Each row below holds a small network's activations on one input, seen along a few directions.
In each table, some parts of the input vary, and every possible input appears once, in random order.
A made-up example of a description, with smaller parts first: one of 4 places along a line, together with either a single point or one of 9 places around a ring or (one of 2 separate values, together with one of 5 places around a ring).
Shared parts are said once, and a part with two or three values counts as separate values.

Table:
R1: [-61 -23  16  94  36  14  38 -59   3  33  43]
R2: [  2  28  20 -19 -22   0  30   0  30  21 -20]
R3: [ -4  -8  29 -31  -4  -8   3  39  -5  19 -37]
R4: [-27   3   0   2  27  -2 -22  18 -11 -45 -24]
R5: [-11  15 -31   7   6   8 -12 -45  38 -23 -14]
R6: [ -7  -6 -18   6  10   7 -13  18 -22 -51 -17]
R7: [ 16  -8 -13   4  23  -9 -26   3 -23 -46  11]
R8: [ 12 -14 -23   9  -2   2 -42   1 -10 -39  31]
R9: [ 37 -15  13 -36  -5 -12   1  24 -19  18   2]
R10: [ 15 -13   9 -31 -18   4  14  41 -17  12 -25]
R11: [ 41  -4 -16 -18 -20  -8 -13  27  -4  34  36]
R12: [ 22  -1 -40  25   1 -15 -42   6  -8 -28  38]
R13: [-15  34  -3  19   5   5   3 -21  28 -43 -15]
R14: [  5  19  25 -25 -10   5  18   6  -8  26 -34]
R15: [-48 -25  36  47  -3  -7  67 -43   6  91  37]
R16: [  7  10  -6 -32 -19   4  17 -24  39  39 -17]
R17: [ 33 -19   3 -31 -25   4 -13  23  -6  22  28]
R18: [-16  27  -1  12  20   9  -8 -13 -12 -38 -24]
- Changing only one part turns R1 into R15. The same change can be made to R18. Which row results? => R14
- What do these inputs look like to the network? => one of 2 separate values, together with either a single point or one of 8 places along a line
- Which other rows does R17 become when the choice among 2 separate values takes its other values? List them by row number. => R8

Table:
R19: [ 11 -27 -31   4   9   3 -33   5 -14 -23  23]
R20: [ 26   8 -32  21  -6  -8 -25  -5   2 -21  41]
R21: [-48 -17  47  32 -17   4  82 -47  33 124  22]
R22: [-59 -29  18  84  16   6  54 -76  19  77  59]
R23: [ 29  25  -8 -28  -6   1 -14 -11  13  -8  -9]
R24: [  8  16  24  -5  10   0  14   5 -23  -5 -10]
R25: [-83  -4  24  83  21  11  68 -79  36  54  18]
R26: [ -9  28 -24  10   3   6 -26 -12  28 -47 -11]
R27: [-21   1 -24   4  13  12 -21  -3   8 -48 -26]
R28: [ 13   2  34 -25 -22  -5  25  45 -14  36  -5]
R29: [ 13  -6  26 -30 -24  -4  15  42 -16  36 -12]
R30: [ 28 -11   5 -55 -33  -5   3  30  11  28 -13]
R31: [-30  18   8  33  19   5   2   3  -8 -43 -11]
R32: [ 23   5  -5 -35  -2   0  -9 -10   3 -13 -18]
R33: [ 38  18   2 -38 -41  -8  11  30  16  34  -2]
R34: [ 18  -3  -8 -34   4   7  -9  -1  -6  -9 -25]
R35: [ 23 -17   3 -54 -28   2   1  39   2  32 -19]
R36: [  4 -22  -9  22  17  -5 -22  11 -24 -22  25]
R37: [-27   5  -2  22  22   3 -11   4  -2 -47 -23]
R38: [ 34  10   3 -48 -38  -3  -2  29  20  33  -4]
R39: [ 11   1  14 -16  13  -2   0   6 -17  -9 -22]
R40: [ 33  33  -8 -18  -9  -3  -1 -11   9  -8  -7]
R41: [-27   3 -15   8  21   1 -20   0   1 -45 -25]
R42: [  2 -16  -7  28  11  -3 -18   8 -32 -19  30]
R43: [-30  12   0  28  15   5  -7   1 -10 -43 -18]
R44: [-16   9 -21   3   8   6 -21 -12  17 -52 -19]
R45: [ -6  35 -24  20   0   1 -13 -12  24 -47  -8]
R46: [  4 -25 -22   8  16  -8 -31   7 -20 -21  23]
R47: [ 12  -1   2 -30  12  -4  -8   1 -13  -6 -24]
R48: [ 16 -14  25 -36 -19  -5  11  46  -9  32 -18]
R49: [  1  -9   0  33  15  -3 -10  10 -30 -19  37]
R50: [ 17 -15  12 -49 -20  -9   2  41  -5  34 -19]
R51: [  8   8  16  -9   7   1   4   3 -25  -5 -17]
R52: [-52  -6  36  52  12   7  78 -79  25  89  19]
R53: [ 16 -19 -28   3   3  -4 -33  -4  -5 -27  30]
R54: [ 22   0 -31  11  -2  -3 -38  -5   5 -22  38]
- Changing only one part turns R39 into R37. The same change can be made to R34. Which row results? => R27
- What do these inputs look like to the network? => one of 4 places along a line, together with either a single point or one of 8 places along a line
- A walk changes only the place on the line of 4. It starts at R28 and steps to R24. List the rest of the walk in order. => R31, R49
- A walk changes only the place on the line of 8. It starts at R20 and steps to R54. List the rest of the walk in order. => R53, R19, R46, R36, R42, R49

Table:
R55: [ 20 -10 -31 -11 -11  -5 -20   7  10 -11  12]
R56: [-64  13  11  32  35  11  21 -44  15 -30 -46]
R57: [ 29  19  25 -40 -18  -5  11  42 -24   6 -33]
R58: [ 25 -10 -20  -9 -11   1 -18  -8   7  -8  20]
R59: [-34  27   7   7   7  12  34 -50  46   7 -41]
R60: [ 24  25 -13 -17 -12   2 -16  19  11 -34  -8]
R61: [ 17   0  -3 -32 -16  -5 -18  26   8  11  -9]
R62: [-37   6  40 -20   1  14  56 -17  20  45 -60]
R63: [  1   3 -25   2   3   5 -34  10   0 -37  -3]
R64: [ 23   7  20 -43 -19   1   5  52 -14   2 -28]
R65: [-53  25   2  20  18  17  23 -52  30 -16 -43]
R66: [-37  -5  18  73   1   2  57 -59  28  73  55]
R67: [-38 -13  39  47  -8  -5  66 -44  22 101  45]
R68: [ -2 -24 -14  17  22   0 -31  -2 -21 -41  17]
R69: [  1 -15 -12  24  32  -3 -25  -7 -26 -29  23]
R70: [ 24 -29  12 -36 -17  -1   2  25 -20  29   1]
R71: [ 28 -19  16 -29  -6  -3  11  21 -23  42   6]
R72: [ 14  34 -11  -1   3  -2 -20   9 -13 -51 -13]
R73: [  8  22 -16  -4   1   5 -25  19  -5 -56  -8]
R74: [ 29   0 -18  -2   0  -2 -11 -12   3   5  25]
R75: [ 18 -28   1 -38 -17  -6   0  39 -15  24  -6]
R76: [ 24  19   7 -38 -19  -4 -10  35   4  -7 -15]
R77: [ 29  -6   2 -24  -7  -9  -4   4  -4  32  19]
R78: [  9 -13 -24   4   3   5 -29  -8  -9 -28  20]
R79: [ 15 -13  11 -38 -16   0  -3  43 -11  20 -23]
R80: [-41 -27  51  46  -7   3  80 -27   2 110  37]
R81: [ 25 -16  -1 -30 -17  -6 -13   7   0  19  14]
R82: [ 19 -15 -12 -32 -17 -11 -14  22   3  16   6]
R83: [  5 -12 -34   1   2  -1 -30   6  -5 -31  12]
R84: [ -3  11  -7   9  20   1 -28  24 -16 -68 -11]
R85: [-10  -9 -15  15  21   0 -36  15 -12 -49  -6]
R86: [ -7 -24 -24  13  20  -6 -32  11 -16 -43  10]
R87: [-55  -8  13  88  11   7  45 -63  11  52  55]
R88: [ 17   5 -22 -11 -10   1 -24  10  15 -15  -3]
R89: [-35  19  27 -17  -1   6  42 -32  40  36 -49]
R90: [ 30  31  12 -35 -19 -11  -3  25  -4  -4 -20]
R91: [  4  22  -2  13  21  -7 -22  14 -24 -63 -16]
R92: [-66 -22  21 100  28   3  43 -55  -3  38  52]
R93: [ 30  36  -8 -13 -12  -5 -10   9   3 -30 -13]
R94: [ 13  -3 -21  12  13   2 -22 -13 -13 -16  25]
- What do these inputs look like to the network? => one of 5 places along a line, together with either one of 2 separate values or one of 6 places along a line
- Changing only the place on the line of 5 turns R72 into R90. The same change can be made to R87. Which row results? => R67
- Which other rows does R64 become when the place on the line of 6 takes its other values? List them by row number. => R57, R70, R71, R75, R79
- A walk changes only the place on the line of 6. It starts at R90 and steps to R76. List the rest of the walk in order. => R61, R82, R81, R77
- List by row number the other rows that have the place on the line of 5 in common with R59. => R55, R58, R60, R66, R74, R88, R93
- Which other rows does R89 become when the choice among 2 separate values takes its other values? List them by row number. => R67
